Each row below holds a small network's activations on one input, seen along a few directions.
In each table, some parts of the input vary, and every possible input appears once, in random order.
Descriptions start from the smaller parts, as in this example, which fits no table here: one of 3 separate values, together with either a single point or one of 9 places along a line or (one of 5 places around a ring, together with one of 6 places along a line).
Shared parts are said once, and a part with two or three values counts as separate values.

Other details of the inputs shift rows strongly along two fixed directions, in all tables alike. That doesn't count.

Rows:
x1: [-22   7  10  74  46 -21 -70  18  -3 -89 -30  -2 -57   5]
x2: [ 10  73  19  39  62  89 -48  11  -7  -5  -3  94 -80 -12]
x3: [ 24  -3  48 -10 -14 -22  10 -21  32  10   4 -41  28   8]
x4: [ 15  26 -13 -39 -27  90  -2 -13  -1  60  26  90  16 -40]
x5: [ 14  -4 -63  -6  -9 -48  14  -7 -21  -2  -8 -24  43  45]
x6: [-39 -38 -14  13 -30 -41  18  13 -11  31  13 -19   9  16]
x7: [  3 -27   7 -16 -34 -28  12 -21   9  -9 -16 -18   6 -21]
x8: [ 21 -41  27 -19 -20 -30  15 -22  17   6  -3 -12  -9  -4]
x9: [-41  22 -62 -44  -5  84   4  20 -46  92  18  29   7 -26]
x10: [ 20   6 -59  -2 -25 -53  30  -4 -14  -3   0 -22  33  45]
x11: [-35 -31   2  -2 -20 -36  17  23   6  42   3 -25  -1  38]
x12: [ 16 -32  30  -9  -8  -8  34 -21  33  -2   8 -34   7   6]
x13: [-50 -39 -29   8 -25 -30   6  14 -18  20 -14 -34  24  16]
x14: [  8  38 -45 -44   1  72  27  35 -10  66  19  51  23 -50]
x15: [ -20   27   40   80   25  -17  -42    4   -3 -102  -37   24  -59   17]
x16: [ 24  -3 -47  -2 -16 -60  27  -9 -13   9  19  -9  28  48]
x17: [  6 -39  22 -15 -27 -37  11 -29   9   2   6  -7   4 -19]
x18: [ 41  -6 -37  -5 -11 -53  31  -4  -5  16   9 -14  17  64]
x19: [ 17  -7  31   1 -25 -27  12 -31  19   0  16 -36  36 -19]
x20: [  9 -43   4   2 -45 -25  -9  -1  15  -9  17   2  15  -5]
x21: [ 14  49 -18 -57  -2 101  -3 -23 -20  63  19  10  42 -57]
x22: [ 11 -31  45 -13 -42 -13   1 -10  24 -12  -5  18  16  33]
x23: [ -1  83   7  21 106  59 -24  59  -4  14   6  68 -74 -14]
x24: [-43 -27 -26  12 -39 -32  21  19 -12  22  -7 -30  13  13]
x25: [ 13 -34  35 -29 -16 -32   8 -17  24  10  -5 -13  -6   5]
x26: [  8  40 -35 -45   2 100  28 -16  17  60  17  25  15 -58]
x27: [ 14   3  18   2 -36 -19  13 -27  16  -9  -6 -48  44 -18]
x28: [-16  43  38  78  67 -21 -51 -11  -2 -80 -32 -40 -34  -7]
x29: [ -9 -34  -8 -14  -6 -29  17  28  -7 -11 -11 -16  43  -5]
x30: [-19  19  34  71  72 -48 -17  44 -11 -72  -2  10 -58   8]
x31: [-20  22  48  75  70 -22 -18  -8  15 -79  -2 -18 -70   1]
x32: [-31  70 -22  56  84  59 -31  41 -25  43   1  50 -97  -3]
x33: [-13 -35   4 -25 -11 -25  22  28 -25 -22  -2 -21  38   2]
x34: [  7 -34  -9   2 -54 -18  -6   3  15 -20  -5 -10  20  -8]
x35: [ 12  -4 -54 -24 -15 -43  17  -7 -38 -11   4 -29  39  50]
x36: [ 11  43  63  81  65 -27 -34  -6  14 -65 -13 -30 -61  10]
x37: [-17  73  -8  33  61  92 -60   5 -17 -21 -21  85 -55 -29]
x38: [ 34  17 -28 -39 -15  87 -12   9  13  75  31  63  -4 -35]
x39: [ -2  27 -27 -64   8 110  16 -18  -9  54  20  16  21 -49]
x40: [-26  12  26  60  66 -34 -51  -7  -8 -80 -41 -11 -67  -7]
x41: [ -5 -42  13 -35 -26 -18   1 -26 -17 -17 -14 -26  11 -15]
x42: [-10 -32   5 -13  -8  -1  17 -24  20 -16 -10 -44  33 -11]
x43: [ -4 -44  -3 -16 -44  -7 -17  -1 -10 -26  -3 -14  24  -1]
x44: [  6 -25  39 -20  -5 -11  30 -18  42   1   6 -34  10  15]
x45: [ 24  25 -21 -48  -9  84 -18  14  20  76  29  61  -1 -25]
x46: [ 17 -36  19 -11  -8 -36  35  31   8   5   7  -6  19  12]
x47: [ 30   2 -29 -17  -7 -56  26   1   5  19   9 -15  18  70]
x48: [ -6 -37  21 -20 -51   2  -6 -17 -16 -37 -16   8  32  11]
Description of these inputs: one of 6 places along a line, together with either one of 3 separate values or one of 5 places along a line.
Question: Changing only the place on the line of 6 turns x31 into x44. The same change can be made to x16. Which row results?
Answer: x47
Question: Which other rows does x41 become when the place on the line of 5 takes its other values? List them by row number.
Answer: x21, x39, x43, x48
Question: Which other rows agree with x14 in the place on the line of 6? List them by row number.
Answer: x7, x10, x15, x24, x26, x27, x34
Question: A walk changes only the place on the line of 6. It starts at x11 and steps to x32. List the rest of the walk in order.
Answer: x6, x24, x13, x9
Question: Which other rows does x37 become when the place on the line of 5 takes its other values? List them by row number.
Answer: x1, x28, x40, x42

Rows:
x49: [ 43 -44  10 -29 -47 -61  50 -11  32  13  18 -31  55  21]
x50: [ -1  90 -43  47  74  28 -27  27 -16  36  11  36 -67  19]
x51: [ -5 -78   2 -41 -62 -41  26  20  -1   1  -3 -10  51  22]
x52: [  -3    5   27   66   26  -60  -30   -3  -10 -110  -27  -34  -15    9]
x53: [  8 -80  46 -31 -79 -22   7 -28  30  -2  -3  -5  28  -6]
x54: [ 10   6  33  52  58 -83  -2  24   0 -70  -7 -38 -36  60]
x55: [-36  48 -35  29  61  46 -31  39 -35  10  -4  66 -74   1]
x56: [ 19  32 -69 -76 -11  85  14  -3 -27  65  13  33  55 -40]
x57: [ 30  32 -32 -66 -33 101   4 -32   0  55  15  43  54 -50]
x58: [ 29  87  22  31  73  58 -25   2  16   2  12  53 -61  -3]
x59: [-65 -36  71  63  30 -47 -20  21   6 -67 -28 -43 -52 -10]
x60: [-22  81 -63  44  64  51 -46  14 -42   5  -9  30 -47  -8]
x61: [ -2 -53  35 -30 -35 -41  55 -14  35  34  13 -78  43  -6]
x62: [ 55  28  -8 -67 -16  83  17 -35  33  97  35  43  15 -36]
x63: [ 19 -39 -23 -29 -42 -72  56  -3   2  33  14 -42  46  54]
x64: [ -8 -46 -44 -33 -53 -47  34 -18 -24  -2  -8 -48  67  27]
x65: [-14 -26  69  65   6 -45 -35  10  10 -95 -26   3 -47  28]
x66: [  7 -78  16 -28 -75 -42  24   6  17  -2   2   0  48   0]
x67: [-52  -7  51  61  45 -41 -21  -9  -5 -85 -33 -79 -24 -18]
x68: [-41  52 -40  44  48  44 -47  44 -31  21   2  64 -74   0]
x69: [ 30  26 -26 -71 -31 104  -6 -50   7  60  13  37  35 -64]
Question: Changing only one part turns x53 into x69. The same change can be made to x68. Which row results?
Answer: x60
Question: Describe the family of inputs behind these rows.
Answer: one of 3 separate values, together with either a single point or one of 6 places along a line
Question: Which other rows does x54 become when the place on the line of 6 takes its other values? List them by row number.
Answer: x49, x50, x58, x62, x63
